zed: [ -14  -11   -4  -11  -37  -23    0   14   24  -10  -26  -45 -107    6
    3  -23   37  -29   -9   20   11   -5   33   79    2  -26   43   47
  -72   -8  -52    0   35   -5    2   48  -42   51  -46  -18   57   70
  -48   19   11   74   22   51  -28   10   34   15]
Lusa: [  16  -29   14  -28  -31   -9   48    9   14  -25   39   -8 -103   -4
   30  -32   57  -25  -47   22   24  -10   28   90  -71   11   73   13
  -37  -69  -44  -19   28  -10   11   38  -65   26  -64  -32   81   71
  -52   43   25   18   28   67  -64   -2   15    2]
Vikiz: [  8 -22  12 -21 -43 -14  50   4  17 -18  29   0 -98  12  27 -36  42 -33
 -47   3  22 -11  49  81 -68   9  61   5 -46 -53 -39 -13  34  -1  19  54
 -54  27 -67 -42  75  67 -47  48  18  23   6  70 -57 -14   8   3]
bipit: [  18  -32   13  -29  -26   -8   45   11   15  -27   40  -14 -108  -11
   28  -28   63  -22  -45   32   26   -7   17   95  -66    8   77   19
  -34  -71  -49  -18   26  -14    5   31  -68   28  -62  -26   83   73
  -55   36   27   19   40   65  -63    5   23    2]
naru: [  18  -32   10  -29  -26   -8   45   11   20  -27   40  -14 -108  -11
   28  -28   63  -22  -45   32   26   -7   17   95  -66    8   77   19
  -51  -71  -49  -18   26  -14    5   31  -68   28  -62  -44   83   73
  -55   36   27   30   40   65  -63    5   23    2]
visi: [  -7  -12   -2   -5  -53  -26   24    1   25   -9  -12  -19 -101   22
    6  -30   28  -41  -25   -2   15   -6   59   78  -22  -11   39   20
  -66  -12  -45    8   40    5   17   66  -33   42  -56  -37   63   67
  -46   29    7   56   -5   67  -33  -12   25    8]
mis: [ -10  -11   -5   -5  -50  -27   14    4   26   -8  -20  -28 -104   19
    3  -27   30  -39  -18    4   13   -5   53   79  -11  -17   38   29
  -70   -8  -48    8   39    3   13   62  -33   46  -52  -31   61   68
  -47   24    6   64    2   63  -29   -5   30   11]
Zok: [ -12  -11   -6   -7  -45  -26    6    9   25   -9  -25  -37 -105   13
    2  -25   33  -35  -13   12   12   -5   44   79   -2  -23   39   38
  -72   -7  -50    6   37   -1    8   56  -37   49  -48  -24   59   68
  -47   20    8   70   11   57  -28    2   33   13]
zesam: [ -1 -16   6 -11 -52 -20  41   0  23 -12   9  -4 -98  22  16 -34  30 -40
 -39  -6  19 -10  61  77 -48   1  47   8 -57 -30 -41  -1  39   5  21  66
 -40  33 -64 -44  68  66 -46  41  10  38  -7  71 -44 -19  13   4]
soso: [ 23  77  68  21 -98 -39   5  41  66 -40  22 -30 -16  13  -6  38  33 -11
  66 -40 -52   4 -46   0 -48   6 -10 -20 -41 -44  31  -4  19  41  -1  -7
 -57  10 -64 -12   8  16  71  61 -19   9  47  -1 -44   1 -34  39]
kubop: [  13  -25   14  -25  -38  -11   50    7   15  -22   35   -3 -100    4
   30  -34   49  -29  -48   12   23  -11   39   85  -72   11   67    8
  -41  -63  -41  -17   31   -6   16   46  -60   25  -66  -37   78   69
  -49   47   21   20   16   69  -62   -9   10    2]
perm: [-100  -72  -66  -63  -62  -60  -49  -48  -41  -41  -38  -37  -34  -29
  -25  -25  -22  -17  -11  -11   -9   -6   -3    2    4    7    8   10
   11   12   13   14   15   16   16   20   21   23   25   30   31   35
   39   46   47   49   50   67   69   69   78   85]
kubop
perm: [  4  13 -19 -44  71  -7  38  10  41 -46  66  68 -44 -64  33 -40  66  21
   5  39  -1 -41 -30 -57   8  47   1 -48  77  61 -10  19  -6 -39 -40  30
 -34  16  22 -98  -4   9 -12  23   0  41 -20 -52 -11   6 -16  -1]
zesam
has: [ 69 -62  -9  10]
yes

nabib: [ 28 -27 -23  -1  -5  15  -2   9   9 -18 -16  24  46  -8 -19   3  10 -22
  23  18  68  -5 -15  -8  14 -97]
gavan: [ -1   9  68  23   3  18  14 -19 -27  -2  -5 -97  -5   9  10  24  15  -8
  46 -23 -15  28 -16 -18 -22  -7]
Zun: [ -1   5   9  13   2   1  25   7 -26 -10   8 -34   1  -7  -2  23 -14 -30
 -18  12   0 -27 -76   8  57  29]
visu: [   1   10  -81  -28    8    1    1    6   17  -32   23   18   -2  -15
  -10    3   -9    3 -103  -24  -15   26   51    9  -24  -59]
perm: [ -7 -22 -18 -16  28 -15 -23  46  -8  15  24  10   9  -5 -97  -5  -2 -27
 -19  14  18   3  23  68   9  -1]
gavan
has: [-28   8]
yes
perm: [-97  14  -8 -15  -5  68  18  23 -22  10   3 -19  -8  46  24 -16 -18   9
   9  -2  15  -5  -1 -23 -27  28]
nabib

kito: [ 66 -73 -42 -93]
Tudil: [-72 -42  66 -93]
naku: [104 -95   7   5]
ruku: [-93 -72 -43  66]
zel: [ 28 -55 -25 -16]
perm: [-42 -93  66 -73]
kito
has: [ 66 -93]
yes
perm: [-93 -72 -42  66]
Tudil
perm: [-72 -43  66 -93]
ruku
perm: [-93  66 -42 -72]
Tudil

nug: [ 81  15  77 -95 -72 -59 -80  94 -63]
buret: [ 71 -16  39  90  67 -92 -96  66 -55]
zeg: [ 60  73  75 -91  66 100  39   9  37]
sini: [-91 -39  13  74 -53 -22  85 -99 -88]
rogi: [  37  -96  -25  109  -13   42 -100  -68  -49]
has: [ 74  13 -39 -91]
no
has: [-96  66]
yes

mev: [ -7 -19   8  36 -20]
takuf: [  1  59   0 -14 -59]
nin: [ -3 -35  -1   5  21]
tus: [-3 -7  0 -1 32]
sife: [ -4 -39   5  41  10]
vub: [-19  -6 -20   8  36]
perm: [-7 -3 -1  0 32]
tus
perm: [-20   8  36 -19  -7]
mev
has: [41 10]
yes
has: [-3 -7  0 -1 32]
yes
perm: [  5  10  -4  41 -39]
sife

